Each row below holds a small network's activations on one input, seen along a few directions.
In each table, some parts of the input vary, and every possible input appears once, in random order.
A made-up example of a description, with smaller parts first: one of 6 places along a line, together with either a single point or (one of 2 separate values, together with one of 5 places around a ring) or one of 11 places around a ring.
Shared parts are said once, and a part with two or three values counts as separate values.
(in the rows, 128 means zero)

Other details of the inputs shift rows strongly along two fixed directions, in all tables alike. That doesn't count.

A family of inputs:
x1: [121 153 128 112 112 130 128 137 141  96 126 145 137]
x2: [126 136 128 122 122 136 122 136 118 139 129 122 119]
x3: [109 153 125 111 108 146 118 143 114 120 117 130 130]
x4: [129  94 107 133 140 150  85 140  97 141 118 137 123]
x5: [127 143 112 126 109 150 106 144 116 117 112 144 139]
x6: [122 129 132 132 126 134 137 124 119 141 123 115 126]
x7: [152 133 131 163 139 118 171 106 133 146 130 101 154]
x8: [131 123 128 133 139 112 143 119 140 121 134 124 131]
x9: [124 108 122 122 136 124 115 128 131 120 129 140 118]
x10: [133 224 142 117  89 110 202 122 184  79 133 123 169]
x11: [118 132 127 115 118 129 113 137 135 111 126 145 128]
x12: [127 115 145 142 139 110 167 102 144 136 132 103 137]
x13: [135  90 129 138 152 115 129 115 133 136 135 127 117]
x14: [116 123 122 113 122 129 105 138 130 114 126 146 123]
x15: [149  99 124 156 153 122 128 117 114 159 134 116 125]
x16: [120 184 129 106  99 127 146 138 153  82 125 144 149]
x17: [116 157 124 109 107 126 125 138 143  98 125 146 136]
x18: [125  82 119 127 149 140  87 135  92 158 130 127  99]
x19: [132 171 121 121 100 142 120 144 128 111 119 147 140]
x20: [133 194 125 118  93 139 140 143 140 107 123 138 149]
x21: [100 157 128  98 101 140 120 143 133  91 116 142 137]
x22: [135 122 150 149 141 105 188  93 153 132 134  98 140]
x23: [131 144 127 125 122 130 118 137 118 132 129 131 122]
x24: [135 140 121 140 119 136 132 129 124 133 120 125 146]
x25: [114 102 127 128 134 137 109 130 104 154 122 120 116]
x26: [140 159 146 136 119 110 177 111 164 108 133 123 147]
x27: [117 121 123 113 122 134 100 140 129 108 123 152 118]
x28: [129 126 129 131 134 115 140 121 140 119 133 126 133]
x29: [136 107 139 149 150 122 160 106 124 164 134  91 125]
x30: [133 130 149 143 138 108 187  98 155 132 136  94 142]
x31: [156 111 141 153 155 111 160 106 130 167 146  99 119]
x32: [154 121 140 150 151 112 158 109 128 156 144 105 124]
x33: [136  83 131 144 157 113 128 113 128 143 137 121 118]
x34: [138 116 123 138 133 132 114 130 116 148 128 131 126]
x35: [110 144 133 119 115 126 140 126 137 107 122 124 139]
x36: [122 131 126 120 124 126 120 133 133 110 128 140 130]
x37: [113 149 127 106 104 134 107 145 137  99 121 154 130]
x38: [127  93 124 130 140 138  97 133 101 154 127 128 101]
x39: [120 127 126 113 122 133 108 140 134 112 127 144 121]
x40: [127  88 126 127 148 128 105 128 121 130 130 138 113]
x41: [122 107 123 118 135 131 105 135 128 123 130 139 115]
x42: [135 142 143 151 134 114 182 104 134 148 132  91 143]
x43: [118 117 119 111 129 133 103 140 129 116 128 143 117]
x44: [154 105 143 157 155 108 155 104 128 172 144 102 120]
x45: [118 128 121 120 121 139 100 143 105 137 124 131 116]
x46: [133 100 110 136 138 146 100 136 106 147 121 128 125]
x47: [135 111 115 131 137 141  96 139 106 139 126 139 120]
x48: [114 126 115 105 124 135  98 145 125 104 124 152 121]
x49: [120 114 125 122 126 137  99 138 105 148 126 131 112]
x50: [132 137 128 123 122 135 110 138 117 134 128 138 115]
Each input here is: one of 5 separate values, together with either a single point or one of 4 places along a line or one of 5 places along a line.
Changing only the choice among 5 separate values turns x35 into x12. The same change can be made to x45. Which row results?
> x49
Changing only the choice among 5 separate values turns x31 into x50. The same change can be made to x43. Which row results?
> x13
Start at x9 and move only the place on the line of 4, one step at a time. The first step leads to x13. Which rows follow, in order?
> x27, x26
Which other rows agree with x21 in the choice among 5 separate values? List them by row number.
> x1, x3, x4, x16, x18, x32, x40, x47, x48
Change only the choice among 5 separate values in x29. List by row number the other rows that result.
> x3, x6, x25, x42
Change only the choice among 5 separate values in x15. List by row number the other rows that result.
> x19, x20, x34, x47

A family of inputs:
x51: [115  99 136 126 140 118 130 117 136 123 129 127 120]
x52: [141 118 124 148 134 137 125 125 105 161 125 115 129]
x53: [109 146 101 100  95 173  44 176  81 127 106 165 112]
x54: [113 212 113 101  65 164 102 168 115  98 106 155 149]
x55: [121  99 138 129 143 114 134 115 139 128 134 123 119]
x56: [161 202 140 144 107 107 199 114 177  97 138 124 172]
x57: [146 121 126 151 135 135 126 125 107 165 128 114 127]
x58: [120 110 135 125 137 127 131 122 125 140 130 116 116]
x59: [152 187 134 139 110 115 182 118 167  96 132 130 167]
x60: [136 101 127 135 148 115 126 120 133 133 137 130 121]
x61: [117 111 134 127 136 127 138 119 128 136 127 112 123]
x62: [137 101 127 134 148 115 125 121 134 134 138 131 120]
x63: [103 196 117  89  77 141 110 159 146  63 113 168 149]
x64: [125 115 130 135 138 129 133 122 114 147 128 110 125]
x65: [117  98 135 126 141 118 129 118 136 125 130 127 120]
x66: [152 119 120 140 141 123 125 127 134 128 135 139 128]
x67: [131 188 155 125 104 103 199 110 177  94 136 117 157]
x68: [150 109 120 143 146 124 126 123 134 129 133 135 132]
x69: [129 119 132 134 138 129 130 124 113 151 132 113 118]
x70: [134 108 127 134 143 115 128 121 136 128 135 130 126]
x71: [121 102 134 128 143 125 132 118 124 143 131 112 115]
x72: [121 117 129 132 134 131 130 124 113 143 125 112 125]
x73: [118 102 134 129 141 126 132 119 125 142 130 112 117]
x74: [125 170 135 123 109 130 150 130 130 123 127 117 138]
x75: [147 123 126 148 135 136 123 128 106 167 129 117 123]
x76: [114 110 134 127 135 127 136 119 126 134 126 113 122]
x77: [110 135 121 113 115 145 100 145 106 129 120 132 120]
x78: [118 117  94  96 115 160  34 175 102 103 116 187 105]
x79: [124  99 138 128 145 114 134 114 138 129 134 124 117]
x80: [132 107 125 132 142 118 126 122 135 125 131 132 128]
Changing only one part turns x80 into x60. The same change can be made to x65. Which row results?
> x79
What do these inputs look like to the network?
> one of 5 places along a line, together with one of 6 places along a line
Start at x72 and move only the place on the line of 5, one step at a time. The first step leads to x64. Which rows follow, in order?
> x77, x74, x69
Start at x57 and move only the place on the line of 6, one step at a time. The first step leads to x77. Which rows follow, in order?
> x73, x55, x70, x56

A family of inputs:
x81: [132  93 127 134 156 131 109 128  91 179 139 104  95]
x82: [140 226 164 136  84 110 211 113 160 125 133 101 157]
x83: [107 153 117 126  91 159 107 144 111 118  98 136 155]
x84: [109  55 131 122 172 122 113 116 111 148 137 110  97]
x85: [141  59 148 158 174  95 163  86 147 155 143 104 116]
x86: [128 164 128 113  94 143 103 148 125 117 121 154 126]
x87: [184 175 158 175 144  90 245  84 169 157 158  72 157]
x88: [108 161 104 115  97 165 111 150 104 111 102 130 151]
x89: [139 158 130 129 107 128 123 137 140 114 125 154 139]
x90: [140  74 108 134 165 123 101 126 123 129 136 137 117]
x91: [115 151 120 111 101 130 104 147 143  85 119 168 141]
x92: [109  97 112 103 141 135  91 142 122 112 127 143 109]
x93: [108  49 140 130 161 115 113 110 120 148 131 117  97]
x94: [132 176 107 106 102 146  98 160 125  94 122 163 135]
What do these inputs look like to the network?
> one of 2 separate values, together with either a single point or one of 6 places along a line
Changing only the choice among 2 separate values turns x82 into x81. The same change can be made to x83. Which row results?
> x88
Change only the place on the line of 6 in x91. List by row number the other rows that result.
> x82, x85, x86, x89, x93
